These are the activations of a small neural network, seen along a few directions. Each row is one input.
Each table varies a few parts of the input and shows all the possible inputs, shuffled.
Descriptions start from the smaller parts, as in this example, which fits no table here: ring(8) and (point or (values(2) and line(4)) or line(9)).
Shared parts are said once, and a part with two or three values counts as separate values.

Other details of the inputs shift rows strongly along two fixed directions, in all tables alike. That doesn't count.

Rows:
x1: [ 19 -39 -27 -16 -61   6  14 106 -69  51  12 -37]
x2: [ -6   8  20  -3  28 -16  39 -66  71 -27 -36   0]
x3: [-55  72  25  13  11 -12 -17  44  32 -20  48  51]
x4: [  1  -9  -2 -12 -16  15  11 -47  15 -13 -38 -20]
x5: [-48  68  13   7  28 -17 -59  28   6   0  79  66]
x6: [-14 -49 -32  11 -43  -1 -28  76 -60  21  42 -12]
x7: [-16  21  27   3  22  -2  14  -4  16  16  13  16]
x8: [ 60 -52 -37 -32 -50  -2  44 -14 -27   9 -34 -54]
x9: [ 24 -64 -40 -23 -46  -2  -5  87 -61  60  -8 -52]
x10: [ 18 -22 -13   5   6   8  23 -25 -31  -7  -6 -21]
x11: [  2   7 -13   5  28   8  -9 -33 -12  -5 -11 -10]
x12: [-48  34   5  22 -34   6 -33  75 -36  -3  69  32]
x13: [-39  54  30  -1  52 -17  -9 -56  84 -26 -18  28]
x14: [ 25 -31 -16 -17   9 -11  15 -47  13   3 -11 -15]
x15: [ -1 -48 -30  -4 -44   1 -21  41 -43  15   1 -34]
x16: [ 20 -13  -4 -29 -12  10  24  -4   1  29 -45 -32]
x17: [  0 -49 -19   7 -48   1   5  40 -45   7  17 -25]
x18: [ 16  -9  21  10   2  -3  -1  15  32 -24 -21   4]
x19: [-29  37  30   6  63 -18  10 -83  96 -27 -23  28]
x20: [ 21 -26 -15 -33 -15  -3  35 -26  34  -8 -69 -42]
x21: [-23  23   3   4  -3 -17 -20  43 -25   2  74  40]
x22: [  19  -14   -3    4   48   13   25 -101   22  -16  -40  -21]
x23: [-18  65  16   7  51  17  -3 -74  23 -26 -10  29]
x24: [ -2  21  29  22   3   9 -32  74 -13  17  32  35]
x25: [-18  57  35  29  19  -8 -53  40   1 -17  68  77]
x26: [ 15 -37  -7 -11   5   0  18  -3   2  36 -21 -26]
x27: [ 57 -34  -4  17   7  13  19 -47 -13 -14 -58 -24]
x28: [ 49 -52  14   9 -15  15  23 -64  24 -27 -70 -36]
x29: [-39  76  13  28  27   9 -21  14 -22 -15  56  50]
x30: [  9   5 -18 -26 -20  -2  -8  12 -17   7  11   3]
Each input here is: values(5) and (point or ring(5)).
Changing only the values(5) part turns x16 into x20. The same change can be made to x26. Which row results?
> x19
Which other rows does x5 become when the values(5) part takes its other values? List them by row number.
> x9, x11, x13, x15
Which other rows does x27 become when the values(5) part takes its other values? List them by row number.
> x18, x24, x25, x28
Start at x8 and move only the ring(5) part, one step at a time. The first step leads to x21. Which rows follow, in order?
> x14, x5, x30
Which other rows does x29 become when the ring(5) part takes its other values? List them by row number.
> x10, x11, x22, x23

Rows:
x31: [ 27 -56 -16  -1 -38   8   1  18 -42   5  17  -8]
x32: [-27  27  16   1   1 -24 -13  19  32 -36   3  26]
x33: [ 20  28  23  21  44 -10   7 -60  43 -40 -17  30]
x34: [-18  18  -1  26  33  13   4  -6  -2   5  10   3]
x35: [ 26  -7 -13 -42  -6  -5  21 -19  28  34 -41 -27]
x36: [  2  22   9  15 -16 -14 -30  73  16  10  22  27]
x37: [-14   5  22  13   1  17 -32 -11  -9  -9  17  13]
x38: [-53   6   3  -4  -4 -27  -3  41   1   1  26  10]
x39: [ 14 -47 -23  -7 -35 -11  13  58  -9  49  -9 -34]
x40: [-10  13   0  13 -15 -26 -25  55  20  -4  19  34]
x41: [ -6  11  20   3 -16  15  56 -20  10   2 -26 -14]
x42: [-26  13  28   3  13 -13 -16   0  55  -1   8  48]
x43: [ 32 -47  -8  -1 -37  14   0 -17 -19   2  -5 -26]
x44: [ 48 -40 -14   0 -16 -13  16 -17 -20 -24 -13 -23]
x45: [ -2  18   8  27   6  -1 -30 -12  -6 -23 -12  20]
x46: [ 23 -30  16  -6  19   3  18 -64  16 -22 -17   0]
x47: [-33  26  11  26  30   4 -17 -40   3   1  -1  16]
x48: [ -7  41   7 -15  33   0  16 -95  31 -11  10  24]
x49: [-36  31  -3 -37  11 -17   0  -7  21  -3   8  11]
x50: [-11  42  23  18 -40  10   5  64 -19 -13  23  26]
x51: [ 26 -59 -37   3 -15  -8  20  42 -50  24   8 -34]
x52: [ 24 -12 -29 -25 -21   5  11 -37 -19  17  -5 -31]
x53: [ 21 -19 -39 -23  -1  17   3 -11 -41  22 -34 -33]
x54: [ 19 -38 -41 -42 -31 -20  15  16  -3  38 -28 -28]
x55: [  2 -27 -17  10 -32  -4   5   1 -32  16  25 -31]
x56: [-35  14 -17   6 -24  -8 -32  68  11 -32  30   8]
x57: [ 16   0  36  -7 -15  29  54 -46  35 -15 -53  -8]
x58: [-36  12  -3  28 -10  -1 -25  30 -40  16  47  -2]
x59: [  9 -17  21  -8  11 -11  28  -5  32  34 -37 -40]
x60: [ -9  14  47  -2  13   0 -21  52  25  20  15  21]
x61: [  8  18   0  30   5  11 -22  35 -21 -17  15  20]
x62: [  4  15  -9 -19   7   7   2 -61  -3   5 -17 -19]
x63: [ 21  32  25  22  40   3  11 -44  31 -40 -15  19]
x64: [ 22 -21  16   4  30  29   7 -78  23 -17 -67 -12]
x65: [-33  19  -5  30  20   7 -25  26 -31  12  20   9]
x66: [-18  20   2  23  32   0   1  22 -14   2  37  18]
x67: [-28  27 -20  -5   4   4 -36  17 -40  17  20  18]
x68: [ -9 -35  -7 -18 -13  11  12 -16  42 -24 -30 -29]
x69: [  0 -50 -30  -7 -36 -27  13  45  -7  38  -5 -24]
x70: [ -9 -32 -60 -46 -43  -3   0  53 -25  12   6 -47]
x71: [-11  29 -22  -4  15  17 -15  38 -38  19  32  13]
x72: [-14  56  34 -27  37  -9  -5 -10  41  25  -3   9]
x73: [ -1  20  33  18  49  32   1 -59  37 -23 -19  21]
x74: [  6  19   2  23 -26  -4 -30  14 -19 -16  35  15]
x75: [ 31 -32 -22  15 -24   7 -15  34 -51  -6 -33 -24]
x76: [ -4  31  37  12   1 -18 -29  67  15  10  14  17]
x77: [ 31  -6 -24 -25  17   7  30 -25 -15   7 -18 -23]
x78: [-22   7  11  21   5  20 -49  23 -24   1  22  32]
x79: [ 40 -62  -1 -20 -35   5  16  30  11  31 -40 -32]
x80: [-13   5   3  15   8  -6   9 -36  -2  -3  27  12]
x81: [ 30  -6 -22 -26  22  -6  26 -45  -1   3 -20 -10]
x82: [ 40 -14   4   7  -5  -4  22 -77  18 -34 -31  -9]
x83: [-60  18  -5   1   9 -11  -4   8  37 -15  21  -1]
x84: [-21  58  17 -17  -4  16  28  -6   5   4   3  23]
x85: [ 26 -13  -3  15 -19   5  -5 -30 -11 -19 -25 -27]
x86: [-42  17  31  -9  12  -9 -10   5  43 -26   8  35]
x87: [ -3   0  11  17  14  13 -18  52 -28  -4  44  30]
x88: [-14  38   1 -15  33 -11  -3 -35  -4  -6  38  28]
x89: [ 14 -48 -28  -1 -15 -13  17  17 -48  13  21 -25]
x90: [ 44 -49   1  -5  14   7  24 -37   9  -9 -31 -16]
What do these inputs look like to the network?
> line(4) and (point or line(5) or ring(9))
Changing only the line(4) part turns x34 into x61. The same change can be made to x41. Which row results?
> x50
Which other rows does x42 become when the line(5) part takes its other values? List them by row number.
> x60, x68, x79, x86
Which other rows does x49 become when the line(5) part takes its other values? List them by row number.
> x35, x54, x70, x72
Which other rows does x85 become when the line(4) part takes its other values? List them by row number.
> x37, x58, x62
